These are the activations of a small neural network, seen along a few directions. Each row is one input.
Each table varies a few parts of the input and shows all the possible inputs, shuffled.
A made-up example of a description, with smaller parts first: one of 6 places along a line, together with either a single point or one of 9 places around a ring or (one of 2 separate values, together with one of 5 places around a ring).
Shared parts are said once, and a part with two or three values counts as separate values.
(in the rows, 128 means zero)

Other details of the inputs shift rows strongly along two fixed directions, in all tables alike. That doesn't count.

A family of inputs:
row 1: [108 126  56 136 121 111 149 134 152  91 121 149 122]
row 2: [118 157  43 130 126  99 172 119 164 106 114 154 115]
row 3: [145 183  75  95 125  96 191 104 131 152 111 179 154]
row 4: [ 87  91 163 156 134 162  87 154 144 101 162  80  98]
row 5: [183 182 205  66 137 158 109 116  92 169  90  89 137]
row 6: [125 140 146 127 134 153 124 131 134 126 137  83 112]
row 7: [166 206 163  93 133 150 170 105 127 176 147 118 136]
row 8: [141  81 195 119 146 149  80 149 105 143 114 106 139]
row 9: [113 142  61 127 125 115 144 118 145  80 103 136 116]
row 10: [105  81 160 170 135 139  94 162 135 109 160 109 114]
row 11: [136 153 118 112 121 111 138 120 119 126  95 144 130]
row 12: [154 130 228 102 133 168  82 148 107 166 136  67 129]
row 13: [116 152  62 144 123 107 186 119 148 114 161 176 147]
row 14: [112  70 161 144 141 147  51 163 106  95 107  91 115]
row 15: [199 161 146  86  85 125 117  38  93 230 152 160 106]
row 16: [ 69  60  70 171 118 116 118 157 143  69 121 142 113]
row 17: [149 160 104 126 132  91 204 100 130 156 150 202 175]
row 18: [101  82  86 168 133 100 111 136 127  92  95 158 139]
row 19: [160 178 177  90 125 142 143 117 122 172 130 105 138]
row 20: [ 88  61 132 175 128 140  88 164 136  91 145 101 114]
row 21: [112  90 135 152 132 109 132 135 128 124 137 139 140]
Description of these inputs: either a single point or (one of 4 places along a line, together with one of 5 places along a line).
Q: Which other rows does row 13 become when the place on the line of 5 takes its other values? List them by row number.
A: row 4, row 7, row 10, row 17

A family of inputs:
row 22: [126 117 162 143 136 143 115 138 132 146 161 114 124]
row 23: [187 230 179  59 130 130 166  99 110 186  95 133 154]
row 24: [172 198  71  98 101  98 205  74 133 173 140 184 146]
row 25: [138 112 142 119 120 151 106 115 119 144 147 106  96]
row 26: [137 157  73 143 115  99 169  98 148 129 150 171 124]
row 27: [ 96  65 217 131 153 182  52 195 120  97 129  43 114]
row 28: [130 114 209 101 140 177  45 154 109 128 111  44 107]
row 29: [ 73  14  52 216 108 100  87 140 125  63 134 183 120]
row 30: [202 178 180  49 143 100 157 101  75 205  66 168 178]
row 31: [125 118 220 126 148 168  70 158 116 124 110  52 119]
row 32: [ 93 122  22 190 114  81 180 112 166  91 157 176 125]
row 33: [155 167 176  67 130 157 118 115 108 160  97  96 125]
row 34: [113 182  22 135 130  81 220 114 162  99 118 200 169]
row 35: [ 46  19  68 216 123 124 102 179 170  49 177 122  94]
Q: Changing only one part turns row 29 into row 30. The same change can be made to row 35. Which row results?
A: row 27
Q: What is each input in this table made of?
A: one of 2 separate values, together with either a single point or one of 6 places along a line
Q: Which other rows does row 34 become when the choice among 2 separate values takes its other values? List them by row number.
A: row 22
Q: Which other rows does row 33 become when the choice among 2 separate values takes its other values? List them by row number.
A: row 25
